Each row below holds a small network's activations on one record, seen along a few directions.
After each row come some of the record's fields: ZOL, SOKO, SIPA, BULOP, GUL, NATI, ZESIB.
Not every record has every field; a missing one is written absent.
The largest differences between rows may come from other fields.
(in the rows, 500 means zero)
Strong random noise was added to every row along 6 fixed directions; ignore it. To show where, here is one row again and again, with new noise each time:
322  612  225  630  491  426  422  187  431  514  564  335  907  481  255  457  484  389  314  344
382  425  558  695  615  534  378  524  573  512  496  690  582  614  469  423  519  695  516  537
342  475  579  599  565  750  449  659  439  672  405  443  378  579  530  399  480  527  539  470
449  515  432  526  623  463  683  329  434  393  631  152  483  369  101  398  485  190  397  422
554  445  542  455  635  410  606  605  484  426  423  537  422  537  531  444  471  454  493  546
479  551  279  457  485  558  409  739  126  645  218  725  554  695  780  328  271  476  558  488
481  477  562  508  632  577  730  556  514  432  495  190  332  538  393  410  471  277  447  445
317  554  393  561  502  460  291  329  454  661  491  531  776  377  366  529  578  575  404  446

468  607  385  444  478  352  472  259  500  515  678  360  697  391  289  687  570  449  311  451
ZOL: ril / SOKO: absent / SIPA: zedus / BULOP: rifa / GUL: gab / NATI: kemiv / ZESIB: lavez
513  481  516  559  636  330  746  423  626  256  580  297  533  555  351  417  465  300  382  458
ZOL: fidu / SOKO: febi / SIPA: zedus / BULOP: absent / GUL: absent / NATI: vatun / ZESIB: absent
515  600  474  233  422  396  574  647  310  662  382  377  435  386  653  579  447  301  436  452
ZOL: ril / SOKO: absent / SIPA: zedus / BULOP: absent / GUL: absent / NATI: vatun / ZESIB: absent
448  571  323  483  514  488  538  389  218  508  667  367  496  409  158  451  373  263  449  453
ZOL: ril / SOKO: absent / SIPA: zedus / BULOP: migav / GUL: gab / NATI: kemiv / ZESIB: lavez
452  537  360  602  519  369  527  318  547  373  607  462  748  580  365  472  453  465  378  438
ZOL: fidu / SOKO: febi / SIPA: zedus / BULOP: absent / GUL: absent / NATI: kemiv / ZESIB: absent
456  471  552  528  521  576  578  572  472  470  685  422  347  556  317  469  395  430  521  498
ZOL: fidu / SOKO: febi / SIPA: zedus / BULOP: migav / GUL: gab / NATI: kemiv / ZESIB: lavez
427  514  540  509  473  456  468  476  607  520  683  486  556  535  407  605  497  560  433  480
ZOL: fidu / SOKO: febi / SIPA: zedus / BULOP: rifa / GUL: gab / NATI: vatun / ZESIB: lavez
657  547  296  491  420  408  615  409  467  315  511  480  625  672  594  486  383  404  472  448
ZOL: ril / SOKO: absent / SIPA: sadog / BULOP: absent / GUL: absent / NATI: absent / ZESIB: absent
496  478  585  485  468  495  448  388  671  500  623  489  510  382  416  628  606  602  488  525
ZOL: fidu / SOKO: febi / SIPA: sadog / BULOP: rifa / GUL: gab / NATI: kemiv / ZESIB: lavez
571  370  625  548  563  705  494  741  411  485  469  699  169  569  524  336  423  603  717  636
ZOL: fidu / SOKO: febi / SIPA: sadog / BULOP: migav / GUL: pitad / NATI: kemiv / ZESIB: lavez
615  482  597  412  563  277  528  366  778  398  552  596  593  459  593  786  690  694  368  587
ZOL: ril / SOKO: absent / SIPA: sadog / BULOP: migav / GUL: gab / NATI: kemiv / ZESIB: lavez
567  525  279  509  345  522  405  571  317  515  232  679  667  624  812  313  362  484  629  467
ZOL: fidu / SOKO: febi / SIPA: sadog / BULOP: absent / GUL: absent / NATI: absent / ZESIB: absent
418  489  633  609  427  686  532  622  657  572  456  290  448  677  678  486  517  493  523  402
ZOL: ril / SOKO: absent / SIPA: zedus / BULOP: absent / GUL: absent / NATI: absent / ZESIB: absent
422  392  655  554  565  439  321  578  479  563  560  804  434  345  350  435  545  676  614  626
ZOL: fidu / SOKO: febi / SIPA: zedus / BULOP: absent / GUL: absent / NATI: kemiv / ZESIB: absent
383  506  683  451  508  489  430  644  695  674  415  510  522  535  736  661  599  669  423  485
ZOL: fidu / SOKO: febi / SIPA: zedus / BULOP: absent / GUL: absent / NATI: vatun / ZESIB: absent
500  521  513  471  378  514  526  612  568  529  468  448  517  641  701  517  432  472  531  435
ZOL: fidu / SOKO: febi / SIPA: zedus / BULOP: absent / GUL: absent / NATI: absent / ZESIB: absent
570  496  387  592  503  438  568  521  621  323  346  584  703  818  807  439  423  564  444  465
ZOL: fidu / SOKO: fas / SIPA: sadog / BULOP: rifa / GUL: pitad / NATI: kemiv / ZESIB: fikev
299  532  529  686  494  659  472  410  488  579  685  271  507  489  222  442  491  423  462  401
ZOL: ril / SOKO: absent / SIPA: zedus / BULOP: absent / GUL: absent / NATI: vatun / ZESIB: absent
594  603  286  238  493  305  532  648  114  577  299  661  531  496  693  493  338  355  446  528
ZOL: ril / SOKO: absent / SIPA: zedus / BULOP: absent / GUL: absent / NATI: kemiv / ZESIB: absent
561  522  381  523  533  567  681  383  393  364  457  264  453  446  378  337  441  241  502  439
ZOL: ril / SOKO: absent / SIPA: sadog / BULOP: absent / GUL: absent / NATI: vatun / ZESIB: absent
532  457  429  552  583  500  568  663  321  421  367  602  453  653  575  268  336  415  567  523
ZOL: fidu / SOKO: fas / SIPA: zedus / BULOP: absent / GUL: absent / NATI: kemiv / ZESIB: absent
778  461  459  261  434  195  561  592  530  381  164  706  594  437  928  498  527  478  591  570
ZOL: fidu / SOKO: fas / SIPA: sadog / BULOP: absent / GUL: absent / NATI: absent / ZESIB: absent
448  556  394  602  536  723  454  542  321  580  426  502  463  648  534  423  446  520  501  486
ZOL: ril / SOKO: absent / SIPA: sadog / BULOP: rifa / GUL: pitad / NATI: kemiv / ZESIB: fikev
577  427  580  624  635  356  655  468  713  228  680  557  500  737  443  547  483  573  413  565
ZOL: ril / SOKO: absent / SIPA: zedus / BULOP: rifa / GUL: pitad / NATI: kemiv / ZESIB: fikev
457  577  370  498  524  501  458  363  438  551  475  462  642  493  474  580  539  523  366  460
ZOL: ril / SOKO: absent / SIPA: sadog / BULOP: absent / GUL: absent / NATI: kemiv / ZESIB: absent
483  424  628  560  489  504  555  429  668  434  601  340  447  382  322  461  566  416  560  462
ZOL: fidu / SOKO: febi / SIPA: zedus / BULOP: absent / GUL: absent / NATI: absent / ZESIB: absent
769  453  590  193  532  114  530  437  601  384  560  729  437  241  521  783  647  620  461  685
ZOL: ril / SOKO: absent / SIPA: sadog / BULOP: migav / GUL: pitad / NATI: vatun / ZESIB: lavez
735  448  441  259  439  177  483  416  485  414  276  653  615  195  633  506  607  437  591  581
ZOL: fidu / SOKO: febi / SIPA: sadog / BULOP: absent / GUL: absent / NATI: absent / ZESIB: absent
459  384  754  526  573  730  468  618  583  585  564  508  188  401  397  501  592  602  634  588
ZOL: fidu / SOKO: febi / SIPA: sadog / BULOP: migav / GUL: gab / NATI: kemiv / ZESIB: fikev
578  512  446  458  551  392  619  396  548  366  532  402  544  482  449  522  513  429  413  494
ZOL: fidu / SOKO: fas / SIPA: sadog / BULOP: absent / GUL: absent / NATI: kemiv / ZESIB: absent
544  490  558  336  500  438  288  507  427  675  475  792  444  257  535  693  631  732  544  646
ZOL: ril / SOKO: absent / SIPA: sadog / BULOP: migav / GUL: gab / NATI: vatun / ZESIB: lavez
412  572  551  484  435  577  406  578  634  685  377  506  620  660  824  694  592  690  387  453
ZOL: ril / SOKO: absent / SIPA: zedus / BULOP: rifa / GUL: pitad / NATI: kemiv / ZESIB: fikev
600  498  547  378  515  439  640  605  559  441  401  463  422  548  694  538  486  460  475  512
ZOL: fidu / SOKO: febi / SIPA: sadog / BULOP: absent / GUL: absent / NATI: kemiv / ZESIB: absent
545  435  654  411  586  285  394  604  560  533  473  839  484  429  609  622  589  734  493  652
ZOL: ril / SOKO: absent / SIPA: zedus / BULOP: absent / GUL: absent / NATI: kemiv / ZESIB: absent
618  442  562  480  465  504  622  467  668  369  410  354  451  470  590  459  560  409  561  480
ZOL: fidu / SOKO: febi / SIPA: sadog / BULOP: absent / GUL: absent / NATI: absent / ZESIB: absent
573  479  640  326  641  433  675  655  436  505  488  421  229  409  483  558  514  390  462  571
ZOL: ril / SOKO: absent / SIPA: zedus / BULOP: absent / GUL: absent / NATI: kemiv / ZESIB: absent
534  407  582  591  476  561  488  471  583  441  486  497  444  400  440  379  552  495  664  512
ZOL: fidu / SOKO: fas / SIPA: sadog / BULOP: absent / GUL: absent / NATI: absent / ZESIB: absent
429  563  449  478  416  362  396  471  528  564  628  635  709  587  541  674  463  619  392  472
ZOL: ril / SOKO: absent / SIPA: zedus / BULOP: migav / GUL: gab / NATI: kemiv / ZESIB: lavez

Here are new rows. What are their fields?
677  518  294  361  458  260  470  335  296  407  411  612  617  263  434  454  500  359  547  537
ZOL: ril / SOKO: absent / SIPA: sadog / BULOP: absent / GUL: absent / NATI: absent / ZESIB: absent
496  439  648  533  394  564  542  550  650  459  729  409  361  494  368  499  474  474  618  483
ZOL: fidu / SOKO: febi / SIPA: zedus / BULOP: rifa / GUL: gab / NATI: absent / ZESIB: lavez
539  503  496  442  473  504  670  656  440  424  593  396  358  636  504  437  309  328  516  467
ZOL: fidu / SOKO: febi / SIPA: zedus / BULOP: rifa / GUL: gab / NATI: vatun / ZESIB: lavez
659  486  450  373  491  298  550  493  417  413  403  561  512  381  558  481  511  393  540  538
ZOL: ril / SOKO: absent / SIPA: sadog / BULOP: absent / GUL: absent / NATI: absent / ZESIB: absent
588  492  522  292  589  262  585  518  454  475  369  502  482  286  520  525  559  394  449  557
ZOL: fidu / SOKO: febi / SIPA: zedus / BULOP: absent / GUL: absent / NATI: kemiv / ZESIB: absent
548  555  353  409  502  388  545  461  380  477  347  480  608  439  577  442  461  383  449  472
ZOL: fidu / SOKO: febi / SIPA: sadog / BULOP: absent / GUL: absent / NATI: vatun / ZESIB: absent
519  565  356  328  429  373  432  582  259  625  330  607  592  442  657  503  405  416  499  476
ZOL: ril / SOKO: absent / SIPA: zedus / BULOP: absent / GUL: absent / NATI: vatun / ZESIB: absent
448  392  726  484  611  386  451  477  591  497  826  591  346  277  102  608  599  595  521  627
ZOL: fidu / SOKO: fas / SIPA: zedus / BULOP: migav / GUL: gab / NATI: kemiv / ZESIB: lavez
588  394  768  435  500  603  462  565  714  570  355  556  288  308  658  588  733  666  644  596
ZOL: ril / SOKO: absent / SIPA: sadog / BULOP: absent / GUL: absent / NATI: absent / ZESIB: absent
518  528  327  601  463  615  452  435  353  460  543  633  556  622  469  436  381  572  532  513
ZOL: ril / SOKO: absent / SIPA: sadog / BULOP: migav / GUL: pitad / NATI: kemiv / ZESIB: lavez
493  566  561  405  454  570  625  735  560  583  479  413  427  807  829  672  410  523  396  447
ZOL: ril / SOKO: absent / SIPA: zedus / BULOP: migav / GUL: gab / NATI: kemiv / ZESIB: lavez
694  495  452  341  504  267  593  545  587  358  270  628  598  545  849  538  504  528  462  542
ZOL: fidu / SOKO: febi / SIPA: sadog / BULOP: absent / GUL: absent / NATI: vatun / ZESIB: absent
298  582  388  625  500  547  310  440  393  665  486  604  716  569  483  502  479  610  406  453
ZOL: ril / SOKO: absent / SIPA: zedus / BULOP: absent / GUL: absent / NATI: kemiv / ZESIB: absent
632  454  544  475  538  323  574  371  627  316  614  560  497  406  388  568  572  513  509  561
ZOL: ril / SOKO: absent / SIPA: sadog / BULOP: absent / GUL: absent / NATI: absent / ZESIB: absent
795  405  352  515  502  192  662  371  530  70  510  680  613  525  467  315  387  383  625  565
ZOL: fidu / SOKO: febi / SIPA: sadog / BULOP: absent / GUL: absent / NATI: absent / ZESIB: absent
669  512  436  460  567  443  611  636  486  356  326  674  477  755  830  481  413  577  486  550
ZOL: ril / SOKO: absent / SIPA: sadog / BULOP: absent / GUL: absent / NATI: vatun / ZESIB: absent
402  495  580  493  595  358  417  310  550  560  590  454  577  210  224  593  681  514  399  532
ZOL: ril / SOKO: absent / SIPA: zedus / BULOP: absent / GUL: absent / NATI: kemiv / ZESIB: absent
440  497  402  692  565  565  363  414  407  469  579  719  592  601  373  415  462  668  505  547
ZOL: ril / SOKO: absent / SIPA: sadog / BULOP: absent / GUL: absent / NATI: kemiv / ZESIB: absent
526  614  260  410  395  243  363  455  381  542  424  779  856  600  719  599  410  610  400  474
ZOL: ril / SOKO: absent / SIPA: zedus / BULOP: absent / GUL: absent / NATI: vatun / ZESIB: absent
